A small network was trained on made-up records. Each row is its average activation on records with the value named, seen along a few directions.
Values that are neighbours, or in one group, have similar rows; names and order tell nothing.
In the rows, zero is written as 500.
Random noise pushes rows far along 10 fixed directions. That doesn't count. These rows show it; they differ only by the noise:
[389 530 451 376 631 497 377 255 561 344 320 580 648 442 691 457 459 390
 580 638 533]
[362 392 524 498 352 594 441 552 284 557 403 547 351 659 583 379 539 540
 363 763 675]
[630 505 514 449 584 360 574 490 509 353 533 564 538 646 428 436 524 363
 643 263 513]
[294 471 451 325 842 375 627 439 757 429 667 472 384 389 650 463 495 332
 347 528 552]
[587 548 441 596 249 456 356 514 449 562 138 654 531 517 235 370 408 425
 748 385 566]
[502 429 657 536 309 499 577 490 318 597 404 446 430 514 402 664 408 572
 658 491 504]
[506 597 426 407 390 560 438 494 555 429 388 605 565 635 594 384 525 416
 571 498 522]
[467 519 525 494 261 608 465 341 417 452 287 470 408 478 554 561 337 643
 786 594 627]
[437 318 492 555 363 608 397 572 466 619 562 640 473 638 443 559 568 486
 427 682 543]
[505 338 547 496 750 366 501 300 440 495 572 499 555 395 402 575 535 481
 502 503 450]
[608 490 414 580 565 419 459 698 596 589 756 606 456 522 308 451 635 489
 321 501 521]
[546 606 358 499 461 483 457 485 592 493 469 520 376 431 426 333 485 574
 546 485 608]


Field MAG:
lebo: [404 731 448 517 485 410 451 789 745 592 531 506 462 320 531 483 416 411
 316 661 576]
siges: [420 554 563 411 564 505 675 502 583 498 620 295 517 458 681 583 503 532
 443 389 407]
pubap: [544 425 477 580 601 437 500 460 476 312 394 505 432 515 424 490 404 463
 597 475 608]
beze: [406 514 444 575 502 485 478 653 558 429 433 523 381 485 551 445 422 378
 407 577 670]
zolo: [430 390 594 552 622 529 569 445 555 401 662 416 433 511 562 520 471 496
 481 465 518]
firaz: [423 534 655 401 717 268 618 434 388 551 386 433 610 367 460 540 511 348
 412 413 367]
velo: [445 569 472 490 474 499 532 626 490 513 448 435 431 552 538 302 537 556
 340 527 567]
pimok: [380 421 446 542 569 477 496 389 471 814 413 442 437 239 341 423 527 533
 409 482 398]
retut: [508 439 440 396 559 542 563 612 769 556 674 539 667 589 532 660 631 361
 426 376 236]
bev: [578 560 591 512 417 453 626 751 327 464 519 486 269 640 448 350 468 530
 413 437 647]
konu: [502 513 524 476 617 457 627 370 550 568 521 342 383 301 482 603 458 620
 576 455 450]
nos: [647 466 585 547 666 371 555 490 355 340 599 470 487 590 392 418 521 481
 489 370 565]
kedo: [604 526 526 603 301 597 472 562 339 698 528 428 510 517 448 587 608 706
 468 510 365]
petan: [621 471 449 587 534 456 547 541 551 547 608 414 499 359 253 566 489 603
 506 363 413]
far: [349 481 506 454 366 668 489 536 691 475 555 559 641 596 742 642 447 382
 608 579 475]
vedal: [393 486 414 557 458 563 288 219 555 605 206 579 556 189 396 471 342 498
 668 574 463]
desu: [528 632 484 394 462 541 565 517 545 438 494 494 585 630 583 326 522 369
 557 240 414]
biz: [679 593 494 701 545 390 436 546 479 560 543 501 494 253 273 567 439 657
 507 435 503]
sugap: [510 263 519 648 396 536 530 725 434 649 687 511 436 676 377 678 575 526
 382 471 484]
buvo: [562 353 473 547 637 448 451 556 661 361 569 692 536 590 423 611 451 318
 570 428 566]
Each value of MAG is a pair of two hidden parts, and every pair occurs once (5 first parts, 4 second parts).
Question: Changing only the second part turns nos into far. petan has the same second part as nos; what does that change turn petan into?
Answer: siges
Question: Changing only the second part turns konu into biz. firaz has the same second part as konu; what does that change turn firaz into?
Answer: vedal
Question: Changing only the second part turns retut into beze. velo has the same second part as retut; what does that change turn velo into?
Answer: zolo
Question: Changing only the second part turns pubap into sugap. buvo has the same second part as pubap; what does that change turn buvo into?
Answer: kedo

Field TUN:
garor: [629 475 552 463 572 376 697 457 382 410 666 417 327 598 412 368 535 558
 552 244 584]
les: [435 192 613 622 686 351 609 525 674 327 689 550 422 554 369 750 299 239
 714 314 624]
komeb: [617 476 129 550 188 854 456 626 711 611 750 505 186 720 410 200 659 780
 419 429 563]
vimeb: [563 508 648 552 365 483 646 759 415 514 708 468 368 628 457 685 479 550
 511 474 567]
zugek: [496 697 476 562 211 662 404 559 414 553 310 420 532 433 625 472 441 688
 514 660 503]
guta: [327 428 695 602 521 279 709 752 335 942 539 346 114 153 164 560 414 596
 195 588 571]
pok: [515 560 325 634 239 570 480 706 756 630 572 535 259 461 336 460 418 588
 585 440 639]
vebi: [553 398 606 458 594 390 654 657 569 663 841 549 422 513 294 672 608 460
 387 428 407]
losi: [410 514 469 362  92 808 537 296 373 361 231 434 381 784 805 357 406 614
 799 489 614]
mukeg: [411 381 577 553 599 516 559 561 714 473 940 506 394 405 595 887 425 570
 495 715 611]
zino: [666 668 539 519 614 403 424 594 380 348 425 550 713 540 547 440 575 459
 411 516 477]
renit: [514 525 382 390 649 485 560 483 539 519 699 460 310 485 520 299 647 625
 300 544 547]
gilaz: [405  33 457 699 527 570 412 514 655 740 690 596 553 520 220 743 573 385
 429 491 343]
surut: [800 505 596 582 468 525 383 360 191 412 467 528 841 594 431 605 601 607
 631 440 309]
ros: [614 555 572 559 339 526 383 590 447 398 521 648 557 637 494 637 471 535
 683 610 629]
zofoz: [511 640 490 317 446 625 566 299 387 551 438 328 502 487 713 403 605 718
 480 520 356]
baza: [856 763 444 651 236 631 377 413 214 498 354 322 669 454 412 408 548 899
 623 423 370]
did: [530 411 416 517 610 409 589 351 448 399 460 420 266 498 417 300 447 553
 609 344 654]
runeb: [508 589 615 571 477 464 468 455 377 268 295 416 524 453 658 637 287 567
 710 599 671]
nul: [597 408 538 502 452 533 492 349 260 490 400 486 493 569 420 449 545 612
 597 468 466]
Each value of TUN is a pair of two hidden parts, and every pair occurs once (5 first parts, 4 second parts).
Question: Changing only the second part turns pok into gilaz. losi has the same second part as pok; what does that change turn losi into?
Answer: baza
Question: Changing only the second part turns renit into nul. zofoz has the same second part as renit; what does that change turn zofoz into?
Answer: did
Question: Changing only the second part turns zugek into mukeg. les has the same second part as zugek; what does that change turn les into?
Answer: garor
